A small network was shown many inputs. Here are its activations along a few directions, one row for each input.
In each table, some parts of the input vary, and every possible input appears once, in random order.
A made-up example of a description, with smaller parts first: one of 4 places along a line, together with either a single point or one of 11 places along a line or (one of 3 separate values, together with one of 8 places around a ring).
Shared parts are said once, and a part with two or three values counts as separate values.

Other details of the inputs shift rows strongly along two fixed directions, in all tables alike. That doesn't count.
To show where, the next rows are all for the same input, with only those details redrawn:
[-24   3 -16 -12 -11  11 -33 -10 -39 -24   8]
[-19  -6  -9 -14 -14  22 -34 -10 -35 -11  16]
[-26   1 -21 -28 -25  48 -55 -17 -62 -13  22]
[-24   3 -16 -13 -12  14 -35 -11 -40 -23   9]
[-18   3  -7  13  10 -44   1   1  -2 -39 -13]
[ -2 -22  14  13   8 -25   8   4  17  -6   7]
[ -3 -20  13  12   8 -25   6   4  15  -7   6]
[-17   1  -5  13  10 -43   1   1   0 -37 -12]

Rows:
R1: [-22  29  -4 -33 -22  39 -58 -18 -68   0  27]
R2: [-25   9 -14  30   6 -46  10 -10  -2 -15 -20]
R3: [ 45 -21  40 -12   5  43  15   2  22  44  35]
R4: [-17 -18  -2  11  -4 -10  13  16  36  12 -14]
R5: [-19  -8 -27  -4 -18  30 -24 -19 -32  -3  10]
R6: [ 32   8  18  -2  22 -12  19   4  22  -2  -9]
R7: [-16 -15  16   2   2 -20   5  26  34   3  -9]
R8: [-24   3 -23  23   9 -40  13  -6  -4 -20 -16]
R9: [-11 -12  23  17   7 -32   3   2  10   9   7]
R10: [ -4   2  23  -9   5 -21   4  27  33   1  -4]
R11: [ -4  12 -36  -9  -9  34 -18 -20 -37 -12 -20]
R12: [ 12  33  -4   1  14 -42  18   0   2 -34 -11]
R13: [ 34   7  -2  17  10  -3  25   1  19   7 -13]
R14: [ -8  14 -26  19   5 -37  24  -8  -6 -15 -19]
R15: [ 26   7  -4   8   4 -13  32  -7  17   5   0]
R16: [-16  -1 -18  25  13 -25  14  -7   2 -32 -28]
R17: [ 12  17  16 -12   4 -16  19  23  34   6  -6]
R18: [ 31 -44  15   5 -12  39  20  -8  24  58  33]
R19: [ 11  -5  22   3  13 -27   8   6  17  -8  11]
R20: [ -2 -22  14  13   8 -25   8   4  17  -6   7]
R21: [ 34 -39  47 -13  10  38  -5   7  26  45  31]
R22: [-26  19 -41 -32 -39  59 -35  -6 -43   5  -5]
R23: [  4  38  -5   1  16 -47  19   1  -6 -26  -8]
R24: [ -7  49 -39  -1   1 -25  10 -15 -34 -32 -20]
R25: [ 16  20 -23 -19  -7  43 -12 -18 -30   1  -7]
R26: [-11  21 -18  24   1 -40  19 -13  -6 -11 -23]
R27: [ 23   1  -8 -26 -20  81 -13 -20 -32  30  25]
R28: [ -2  -6  -6   6  -8  -6  24  14  33  16 -17]
R29: [ 17  -3  24  12  18 -18   0  14  18  -7  -4]
R30: [ 33  11  16   7  16 -10  13  10  17  -1  -4]
R31: [ -2  36 -20  -2  -2 -25  23  12  17 -17 -32]
R32: [-13  -1 -22  21  16 -25   6  -7   3 -31 -37]
R33: [  1 -49  19  -3 -16  42   5  15  42  62  21]
R34: [-19   2 -37  -7 -22  61 -51 -17 -56  -6  -1]
R35: [  1  38  -2 -23 -12  19 -24 -15 -43   5  18]
R36: [ -2 -20  18  14  15 -14   9   5  15 -11  -4]
R37: [ -9 -18  14  13  12 -31  10   6  11   3   9]
R38: [ 22 -34  45 -11   3  22   1   7  17  54  51]
R39: [ 38 -43  16  14  -6  47  13   0  26  58  18]
R40: [ 30 -15  38 -26 -10  39   9  22  38  57  31]
R41: [ 38 -17  29   1  -8  30  23  -9  21  71  36]
R42: [-10   3  -4  22  15 -34  -7   9   0 -36 -27]
R43: [ -4  19   7   6  22 -36   5   4   0 -43 -18]
R44: [-21  18   0 -35 -17  26 -36  13 -18  -4   6]
R45: [ -9  38 -31 -27 -23  27 -11   0 -22  -5 -14]
R46: [-39  10 -15 -24 -20  18 -38  10 -24 -16  -8]
R47: [  3 -24  17  11  19 -13   2   6  19  -5 -10]
R48: [ 14 -13  -2  19   7  -1  31  -6  17   5 -12]
The inputs of R18 and R20 match in every part but one. If R48 is changed in the same way as R18 into R20, which row does it become?
> R36
What do these inputs look like to the network?
> one of 6 places around a ring, together with either one of 2 separate values or one of 6 places along a line
Change only the choice among 2 separate values in R7. List by row number the other rows that result.
> R46

Rows:
R49: [-36   4  -8  44  14 -84   2  -3  -3 -55 -28]
R50: [ 49 -24  59   5  30 -13  20  17  44  29  16]
R51: [ 25  20  -4 -17 -26  48  -1 -11 -17  37  13]
R52: [  2  11 -26 -24 -12  21  -5 -23 -39  -4  28]
R53: [ -7 -48   2  -2 -27  46 -15 -14 -10  23  38]
R54: [ -5 -19  24 -15 -26  35 -36  14  -8  34  37]
R55: [ 19  47 -14  19  15 -42  36   5  12 -26 -40]
R56: [ -8 -39  -5  -2 -16  47 -19 -11 -17   5  28]
R57: [-52  67 -35 -31  -7 -26 -45  -4 -59 -51 -19]
R58: [  1  10  -3 -39  -3  40 -23   1 -14 -16  -2]
R59: [ 41 -28  52  26  24 -19  27   3  37  32  34]
R60: [ 15  16  13  15   3 -25  40  11  49  20 -21]
R61: [  4   1  22  -2   3 -31  33  16  48  -3  -3]
R62: [ 10  17  19 -20  -6  26 -27   1 -27   8  26]
R63: [-18  49 -43 -37 -14  -1 -14 -10 -50 -38  -3]
R64: [-28  63 -33 -27  -6 -24 -35  -9 -66 -43  -7]
R65: [-34   2 -12  20   4 -63  20   8  24 -50 -35]
R66: [  9 -30  -1  -7  -9  68 -21  -5  -1  37  -2]
R67: [ 11 -60  46  41  19 -21  13  10  43  28  24]
R68: [-54  49 -45 -19 -13 -29 -51   5 -62 -55 -18]
R69: [-10  18  -4 -35 -15  39 -20   3 -15 -10  10]
R70: [ -6 -15  -1 -25 -32  41 -18  10  -6  14  26]
R71: [  3 -32  -8  12 -28  53 -10 -19 -12  44  21]
R72: [ 15  24 -18  15  34 -58  29 -10   0 -70 -33]
R73: [-58  20 -46   3  -7 -27 -47 -19 -68 -50  -9]
R74: [  6 -50  46  21  28 -20   2  18  48  15  -3]
R75: [-15  11   0  26  26 -39  49 -12  13   2 -40]
R76: [-24  14 -46  42  12 -69  28 -10   2 -35 -46]
R77: [-17  55 -34 -29 -20  -3 -16 -12 -50 -53 -10]
R78: [-30   3   5  12  29 -54  46  -8  12 -29 -29]
R79: [-30   0  29  20  35 -57  26  -5   6  -9 -17]
R80: [  2  -2  35 -25  -9  45 -33   9  -5  32  34]
R81: [ -1   6  40   8  10 -43  13  18  38   6   1]
R82: [ 12   2  -6 -15 -18  30  -3 -22 -26   2  31]
R83: [-41  45 -28 -11 -10 -11 -53  10 -55 -58 -18]
R84: [  9 -23   1 -30 -11  55 -25  11  -6   5  14]
R85: [  3  16 -12 -28 -20  46  -6  -3  -6  46  10]
R86: [ 28 -15   8 -16 -10  53  -2 -16 -15  20  44]
R87: [-22 -29  22  20  15 -52  10  15  37  12  -1]
R88: [ 17 -32   6  48  12 -16  36   1  40  18 -11]
R89: [ 36 -28  51  25  14 -27  30  -1  37  37  36]
R90: [ 16   0  31 -23 -18  35 -23  -2 -17  36  43]
R91: [ -8 -43  -3  24   9 -40  33   1  33   1   7]
R92: [-37  13 -22  21  15 -65  14  11  14 -72 -47]
R93: [  7  46 -40  28  18 -68  43 -16  -3 -30 -37]
R94: [ 30  29 -16 -20  -2  43 -11 -10 -28   4 -13]
R95: [  5  48 -19  11  27 -45  22   8  19 -44 -66]
R96: [ 33   0  -3  -2 -22  54   4 -26 -17  46  28]
R97: [ 19  41 -23  36  22 -51  40 -11   4 -36 -37]
R98: [-26   0 -34  -9 -23  32 -19 -10 -22  20  -7]
R99: [  8  11 -24 -14 -11  48 -26   4 -21   2 -18]
R100: [ 31  15   0  11  11 -34  50   6  35  27 -11]
R101: [ 28 -10  19 -13   8  40 -30 -18 -32  13  32]
R102: [ 28   3  20   2  15 -26  39  14  36  -8   2]
R103: [ 29  21 -25  -7   1  44 -11 -28 -40  -1  -6]
R104: [  6  -1  28 -31   3  43 -40   5 -12  16  16]
R105: [ 27 -16  17  24   5  -4  34  27  55  33  -8]
R106: [-26  54 -40 -12  -1 -26 -32 -25 -74 -47  -1]
R107: [-23  24 -28  35  13 -52  19   6  16 -44 -60]
R108: [-33  -8   4  -6 -11  24 -49   1 -29  -7   8]
R109: [ -1 -58  24   8   5 -18  35  16  62  36  17]
R110: [-20  -1 -25 -32 -25  24 -20   8 -20   0  17]
R111: [ 17 -26  33 -10   8 -15  42  21  65  39  21]
R112: [ 35 -12  15 -37  -3  59 -10  -2  -8  18  26]
R113: [  2 -39  16  12  22 -20  19  14  45 -14 -19]
R114: [-21 -34  26  -8 -22  36 -39   1  -8  34  32]
R115: [ 18 -29  -4  41  23 -18  26  -5  29  -1 -29]
R116: [ 19 -18   5  16   1 -17  39  24  54  46  -2]
R117: [ 17   9   6 -20 -17  66  -8   2   2  45  12]
R118: [ 21 -67  46  36  30 -17   8   7  42  23  14]
R119: [ 10  -7  -4 -10 -34  56 -11   6  -1  47  15]
R120: [-32  34 -40 -21 -17   6 -31   8 -41 -59 -18]
R121: [  2 -46  -5  -7  -4  51 -24 -14 -18   0  18]
R122: [-24   5 -25  -2 -30  35 -22 -11 -22   9 -12]
R123: [ 22 -35  45  13  24 -20   5  31  48  15   3]
The inputs of R63 and R100 match in every part but one. If R110 is changed in the same way as R63 into R100, which row does it become?
> R116
The inputs of R105 and R120 match in every part but one. If R71 is changed in the same way as R105 into R120, which row does it become?
> R53
What do these inputs look like to the network?
> one of 3 separate values, together with either a single point or (one of 4 places along a line, together with one of 6 places along a line)
Change only the place on the line of 4 in R59. List by row number the other rows that result.
> R89, R101, R106
Start at R121 and move only the place on the line of 6, one step at a time. The first step leads to R113. Which rows follow, in order?
> R84, R58, R112, R72
Change only the choice among 3 separate values in R107. List by row number the other rows that result.
> R92, R108
Start at R85 and move only the place on the line of 4, one step at a time. The first step leads to R60. Which rows follow, in order?
> R117, R95
Change only the choice among 3 separate values in R96. List by row number the other rows that result.
> R82, R89

Rows:
R124: [ 27   7   7  22  21 -35  36   0  26  -6 -15]
R125: [ 36 -20  28  19  14 -14  46   6  50  38   7]
R126: [-32  10 -25 -23 -21  37 -50 -17 -61 -21  11]
R127: [ -4  18 -26 -31 -28  66 -33 -17 -49  16  14]
R128: [-10  -1   1  18  15 -45   7   0   2 -30  -9]
R129: [ 60 -24  68  -6  15   2  44  27  74  65  31]
R130: [-14  40 -31  11   5 -42  16   4   0 -38 -43]
R131: [-30  18 -15  17  12 -56   0  -1 -11 -49 -27]
R132: [ -3  40 -27  11  11 -43  20  -6  -7 -44 -36]
R133: [-23  -4  -3  16   8 -38   2  12  16 -27 -24]
R134: [-38  11 -32 -29 -27  45 -58 -15 -66 -20   9]
R135: [-13  38 -32   8   5 -40  18   4   2 -41 -43]
R136: [ 32 -11  19  17  15 -13  38   4  40  20  -3]
R137: [ 17 -73  43 -22 -25  94 -25   0  11  95  72]
R138: [ -9  -2   3  20  18 -43   4   0   2 -31 -12]
R139: [-24  19 -14  20  15 -58  -1  -4 -15 -51 -23]
R140: [-37  10 -30 -27 -24  47 -60 -14 -65 -21   5]
R141: [ -4  37 -34 -24 -20  44 -33 -25 -65 -10   6]
R142: [-36  15 -17  19   9 -62   4  10   7 -47 -37]
R143: [  0  16 -25 -31 -25  69 -34 -16 -47  12  10]
R144: [ 18  -6   8  13   8 -14  32  13  41  13 -15]
R145: [ 28 -64  57  27  21 -16  36  17  70  47  25]
R146: [-14 -33   5 -27 -30  71 -42  -2 -21  37  36]
R147: [ 48 -46  43  14  10   8  51  14  72  67  23]
R148: [  8 -18  38 -46 -19  69 -44   9 -14  45  57]
R149: [ 15  22  -9  14  14 -34  26  -5   5 -20 -18]
The inputs of R148 and R129 match in every part but one. If R138 is changed in the same way as R148 into R129, which row does it become?
> R124
What do these inputs look like to the network?
> one of 2 separate values, together with either a single point or (one of 3 separate values, together with one of 4 places along a line)
Change only the choice among 2 separate values in R137. List by row number the other rows that result.
> R127
Start at R141 and move only the place on the line of 4, one step at a time. The first step leads to R125. Which rows follow, in order?
> R127, R130
